Each row below is a small network's average activation on inputs in which a field has the value named, seen along a few directions.
Related values have similar rows: they may be neighbours, one step apart, or belong to one group.
Strong random noise was added to every row along 6 fixed directions; ignore it. To show where, here is one row again and again, with new noise each time:
[ 253  -17  489   86  521 -117  360  -29   46   -7  -99  172 -221 -488
  119 -358  231   31   14]
[-315 -169   50  236 -133   42  -42  -88 -144   28  494  -66 -157 -147
  -48 -239   51  219  409]
[ -46  154   14   11   53 -239  145 -222   85 -540 -251 -293  297 -385
 -451  123 -397 -114 -257]
[-411 -823 -471 -105 -203  259  -55 -569  265  295  364 -251    8  448
  315  221 -320  239  -57]
[ 351  247 -320   91  714  -87 -344  541 -543 -265 -814 -547  323 -375
  731 -296  379  -63   38]
[ 244   -5   70  727  200  716  147  697 -278  107  430  111 -388 -441
  598 -442  818  523  132]
[ -95 -540 -417   46   86   44  125 -803  338 -496 -108 -564  311 -361
 -100  178 -524  319 -261]
[-289  140  116   -7   60 -254 -316  342 -488  250  141  -36  -96  116
  197 -338  226 -168  564]


Bes, 9 values:
v4: [ 181 -139 -197 -120 -293  234   29 -305  279   75   -2  270  -33  237
 -120  237  -94  148  -69]
v5: [ -55  -22  562  -31 -243   92  348  325   85  362  353  716 -431  282
 -327   38    5 -273 -143]
v7: [-126 -387 -294  119 -109  331 -210 -106 -250  173  135  131 -110   68
  150 -153   48  363  371]
v6: [ 250 -354 -377  310  445  422  -31   81 -137   51 -136 -343  -26 -270
  786 -190  362  395  -72]
v8: [ 242  272  145   74   20  128  184  677   99  108   18  181 -107  126
  164  122  235 -220 -398]
v3: [ 351  279 -435  414  113  278    0    1  186 -638 -155 -561  362 -491
  -46  231  139  428 -419]
v9: [ 257  -81  240 -216  -78  265   73  -87  291  719  248  531 -397  468
  373    2  463  104   56]
v1: [  91  236 -403   95 -116   -9 -476   28 -108 -197   -2 -457  197  -58
  271  -13  191  239  314]
v2: [ 366 -237 -443  363 -181  742   56   75  112 -308 -106   76   52 -160
  150  104  124  523 -304]
The values of Bes form a ring.
- Name the neighbours of v9, in listed order. => v4, v1
- Name the neighbours of v8, in listed order. => v6, v3

Sizo, 13 values:
c5: [-204 -432   35 -545  -50 -436  -70 -890  406  227   88  -80  -37  283
 -247   47 -460  -93  291]
c7: [-144  322   69  -76 -413 -340  -45  -62   34 -278  215   31   88  124
 -654  187 -217 -205  106]
c2: [ -77   55   51   74 -187 -175 -148 -384  -32 -238  270  -86   -8 -417
 -363 -238  -21  217  496]
c11: [-207 -144  344  543 -364  305  214   87  -82  -51  838  327 -387 -292
 -449 -315  334  480  497]
c1: [ 207  -68  -13  369  470  -63   56 -168   -2 -574  -90 -347  164 -771
    1 -196  -36  269  -69]
c12: [-284  524  170   71 -123 -246 -220  653 -515   74  -26 -137   87  105
   -1 -245  142 -317  256]
c10: [ 635   39  416  -18  573  -26  559 -436  489 -139 -448  272 -108 -698
   62 -207  206  227 -238]
c6: [ 180  368   26  199   27  148 -157  196 -242 -151 -121   56  -25 -161
    3   -9  249  146  104]
c3: [-143 -176 -147  -71  -47  -53 -119 -193 -103  105   23   38   -6   69
   25  -78 -187   21  230]
c8: [ -74  459  267  333   18 -179   -7  462 -410 -172   93 -101  -46 -428
 -154 -291  210  -49  211]
c4: [-291 -792 -182 -274  318 -145  -58 -653   93  395  155 -264 -122  155
  445 -155 -139  150  316]
c9: [-108  215 -202 -143  -95 -147 -325  370 -299 -108 -246 -171  214  248
  178  194 -129 -331    6]
c13: [ 135   53 -199  511  164  356 -300  431 -513 -188   70 -111  -99 -426
  357 -530  536  446  522]
The values of Sizo form a line.
- Name the neighbours of c8, in listed order. => c12, c4
- Name the neighbours of c2, in listed order. => c5, c10
- Name the neighbours of c13, in listed order. => c11, c3
